Here are a small network's activations along a few directions, averaged over the inputs that share one value of a field.
Values that are neighbours, or in one group, have similar rows; names and order tell nothing.

Other fields vary at random and push rows far along two fixed directions, the same in every table; ignore that.
These rows show it; all are for the same value of a field, averaged over different records:
[-0.457, -0.381, 1.008, -1.025, -1.333, 2.495, -0.552, -3.581, 2.548, 1.166, -1.162, -2.486]
[-3.221, -1.915, -3.601, 3.316, -2.812, -1.555, 2.553, 8.753, 4.460, -4.038, 3.893, 7.374]
[-1.614, -0.365, -0.827, 0.108, -0.626, -1.293, 1.286, 3.658, 0.538, -2.913, 2.068, 2.575]
[-1.331, -0.129, -0.689, -0.336, -0.237, -1.501, 1.159, 3.389, -0.267, -2.777, 1.951, 1.833]
[-0.756, -2.096, 0.161, 1.597, -4.500, 6.179, -1.074, -4.912, 9.033, 3.377, -2.290, -1.123]
[-0.245, 1.037, 1.673, -2.814, 1.222, -0.437, -0.172, -1.822, -2.584, -1.129, 0.052, -3.005]
[-0.850, -0.489, 0.341, -0.503, -1.353, 1.852, -0.205, -1.703, 2.571, 0.263, -0.410, -1.204]
[-0.844, -0.984, 0.215, 0.061, -2.342, 2.800, -0.165, -1.953, 4.321, 0.902, -0.796, -0.857]

Field H:
h7: [2.269, 0.936, -0.202, 0.541, 0.974, -2.660, 0.191, 4.285, -0.369, -1.977, 1.345, 0.609]
h5: [3.593, 1.774, 1.309, 0.140, 3.525, -4.186, -0.436, -0.651, -4.711, -1.415, -0.023, -0.812]
h6: [0.868, -0.224, -1.262, 0.806, -1.200, 0.213, 1.271, 4.180, 2.154, -2.126, 0.764, 2.830]
h1: [0.233, 0.971, 0.452, 0.821, 0.309, 0.730, 0.773, -1.204, -0.721, 4.748, -2.159, -0.695]
h9: [1.961, -0.006, 0.127, -1.347, 0.937, 0.817, -3.381, -4.514, -3.069, 3.310, -2.305, -1.284]
h2: [-0.673, -3.167, -1.101, 4.215, -2.485, 2.918, 1.054, -0.874, 4.442, 3.984, -0.233, 1.077]
h4: [-1.261, 0.616, -1.058, -0.756, 3.115, -3.183, 1.959, 2.270, -6.060, -3.113, 2.652, -0.325]
h3: [-0.007, 0.597, -0.133, -0.561, 1.367, 1.106, -1.652, -1.111, -1.035, 3.858, -2.955, 0.893]
h10: [2.969, 2.455, 2.679, -1.389, 3.287, -1.596, -3.305, -5.595, -6.772, 0.913, -2.074, -4.146]
h8: [-0.634, 1.371, 0.908, -2.873, 2.154, -2.699, 0.695, 1.386, -4.479, -3.035, 1.681, -1.254]
H is arranged as a ring.
List every value one step from h4, in the order listed.
> h2, h8
List every value one step from h10, in the order listed.
> h5, h9

Field L:
l6: [0.034, 0.020, -0.990, 1.530, 2.081, -1.600, 0.916, 2.882, -2.399, 0.426, 0.622, 1.760]
l5: [1.627, 0.940, 0.990, -1.208, 0.344, 0.770, -2.490, -2.214, -0.889, 0.937, -2.348, -0.180]
l3: [0.321, -1.807, -0.538, 2.644, -3.789, 3.796, -0.865, -2.103, 8.804, 0.432, -0.851, 1.498]
l9: [-1.432, 0.517, 0.755, -0.624, 1.196, -0.645, 1.969, 0.602, -3.785, -0.480, 0.912, -1.528]
l11: [2.911, 1.340, 1.033, -1.441, 3.196, -2.751, -0.115, -1.297, -5.852, 0.258, -0.247, -2.499]
l4: [1.832, 0.171, 2.379, 0.140, -1.641, 2.110, -1.259, -4.067, 2.649, 1.340, -1.574, -4.218]
l12: [-1.255, 0.873, 0.160, -1.473, 0.331, -0.851, 2.504, 1.137, -0.980, -1.391, 1.333, -0.830]
l13: [2.271, 0.710, 1.419, -0.702, 1.195, -0.121, 0.589, -1.255, -0.472, 0.551, -0.144, -4.097]
l2: [-1.182, 0.528, 1.316, -2.980, 1.739, -1.662, 0.482, -1.088, -5.032, 0.061, 0.967, -1.154]
l1: [-2.297, -1.230, -2.280, -0.273, -0.437, -0.388, 0.207, 4.610, -0.026, -1.987, 1.835, 3.299]
l10: [1.332, 2.198, 0.272, -0.715, 3.941, -5.320, -0.550, 2.766, -6.148, -3.033, 1.011, 1.040]
l8: [0.536, -0.106, 1.044, -0.122, -0.986, 4.998, -2.456, -8.776, 2.393, 7.440, -4.778, -3.887]
l7: [-1.182, -2.097, -2.830, 3.031, -4.391, 2.197, -1.313, 1.679, 6.912, -1.230, 1.077, 4.026]
l14: [-3.517, -2.057, -2.729, 2.193, -2.778, -0.531, 2.381, 7.125, 4.825, -3.324, 2.185, 6.767]
L is arranged as 3 separate groups.
List the group mates of l4, in the order listed.
> l3, l13, l7
List the group mates of l1, in the order listed.
> l9, l12, l2, l14

Field T:
t13: [-0.049, -1.257, -0.758, 1.214, -0.035, -0.703, 2.203, 1.835, 1.630, -1.517, 1.632, -0.040]
t12: [-3.484, -2.272, -0.842, 1.712, -4.288, 5.157, 0.243, -3.964, 8.412, 2.852, -1.158, 0.961]
t9: [1.789, 0.620, 1.608, -0.150, 0.672, 0.116, 1.048, -0.361, 0.271, 0.874, -0.975, -1.925]
t10: [2.554, 1.379, 1.568, -0.903, 0.066, -0.264, -1.376, -1.717, 1.334, -0.101, -0.597, -2.542]
t7: [1.214, -0.208, 1.015, 2.227, 1.141, -0.372, -0.329, -1.900, -0.639, 2.358, -1.293, -0.019]
t3: [-0.828, 0.120, -0.713, 2.008, -0.585, -0.800, 0.518, 2.037, -1.249, 1.618, 0.915, 1.834]
t2: [1.710, -0.423, 1.477, -1.276, -0.678, 0.770, -1.208, -2.946, 0.275, -1.032, 0.608, -3.373]
t1: [-0.939, -1.218, -0.265, -0.861, -2.871, 3.975, -0.012, -2.247, 4.093, 3.241, -2.303, 0.335]
t8: [2.023, 1.512, -1.547, 1.713, 1.717, -4.754, -0.013, 4.168, -3.420, -3.439, 1.307, 3.312]
t11: [0.666, -0.258, 1.105, -2.468, 1.447, 0.999, -2.137, -5.087, -3.785, 3.434, -1.827, -3.491]
t14: [-3.395, -0.803, -3.144, 1.816, 0.002, -2.182, 4.047, 7.638, -0.127, -3.680, 3.346, 3.976]
t4: [-0.804, 0.836, 0.041, -0.387, 0.262, 0.753, 1.266, 1.131, -1.152, 1.503, -0.039, -0.920]
t5: [0.838, 3.107, 3.204, -6.326, 4.494, -3.274, -2.127, -1.623, -7.330, -2.434, -0.526, -4.299]
t15: [0.687, -0.275, -2.281, 0.738, 0.891, 0.040, -1.750, 1.659, -0.606, -0.687, -0.086, 3.925]
t6: [-1.982, -0.860, -0.467, 0.944, -2.237, 0.540, -0.374, 1.378, 2.293, -2.991, 0.997, 2.267]
A value of T combines one of 5 hidden first parts with one of 3 second parts; all combinations occur once.
Changing only the second part turns t5 into t6. t9 has the same second part as t5; what does that change turn t9 into?
> t13
Changing only the second part turns t14 into t3. t2 has the same second part as t14; what does that change turn t2 into?
> t8

Field G:
g3: [-0.713, 0.809, -0.201, -2.222, 1.761, -2.998, 0.425, 3.755, -2.556, -4.768, 2.126, 1.027]
g8: [1.153, -0.724, -0.458, 1.634, -1.744, 3.634, -2.685, -4.455, 3.219, 3.446, -3.318, -0.550]
g11: [0.731, -0.852, -1.784, 2.214, -2.239, 0.267, -1.547, 1.957, 4.361, -0.966, 0.833, 2.891]
g13: [-1.130, -1.359, 0.394, 1.570, -3.029, 4.565, -1.019, -5.299, 5.888, 5.866, -2.942, -0.655]
g7: [-0.422, 0.357, 1.340, -0.541, -0.307, 1.094, -0.152, -2.695, 1.604, -0.965, -0.862, -1.865]
g15: [2.071, 1.879, 1.001, -1.975, 4.735, -3.391, -0.135, -1.607, -7.812, -1.070, 0.024, -1.741]
g9: [0.128, -1.561, -2.841, 4.013, -0.803, -1.004, 1.510, 6.620, 2.841, -0.388, 1.337, 5.966]
g12: [-2.162, 0.599, -1.328, 0.590, 2.244, -4.233, 2.464, 6.693, -4.513, -2.045, 2.592, 3.237]
g6: [-0.754, 0.796, 0.544, -4.614, 2.828, -3.034, 0.921, 1.786, -7.024, -2.693, 1.885, -1.361]
g10: [0.947, 1.645, 1.554, -1.600, 0.489, 0.476, 0.708, -2.099, 0.078, -0.362, -0.690, -3.034]
g2: [0.627, -1.378, -1.686, 3.935, -3.015, -0.138, 0.898, 5.260, 5.318, -0.795, 1.497, 4.631]
g1: [-0.581, -0.419, 1.513, -1.470, 0.040, 2.231, -0.142, -4.253, -0.858, 1.262, 0.006, -3.907]
g5: [-0.489, 1.427, 1.598, -3.014, 1.115, 1.339, -1.412, -3.490, -3.492, 2.428, -1.992, -2.339]
g14: [0.245, 0.410, 1.126, -2.183, 0.842, 1.279, 0.592, -3.885, -1.633, 1.834, -1.172, -5.212]
g4: [0.350, -1.631, -0.772, 3.666, -2.916, -0.087, -0.426, 1.712, 4.580, -0.785, 0.677, 2.912]
A value of G combines one of 5 hidden first parts with one of 3 second parts; all combinations occur once.
Changing only the second part turns g13 into g5. g4 has the same second part as g13; what does that change turn g4 into?
> g11
Changing only the second part turns g14 into g1. g9 has the same second part as g14; what does that change turn g9 into?
> g15
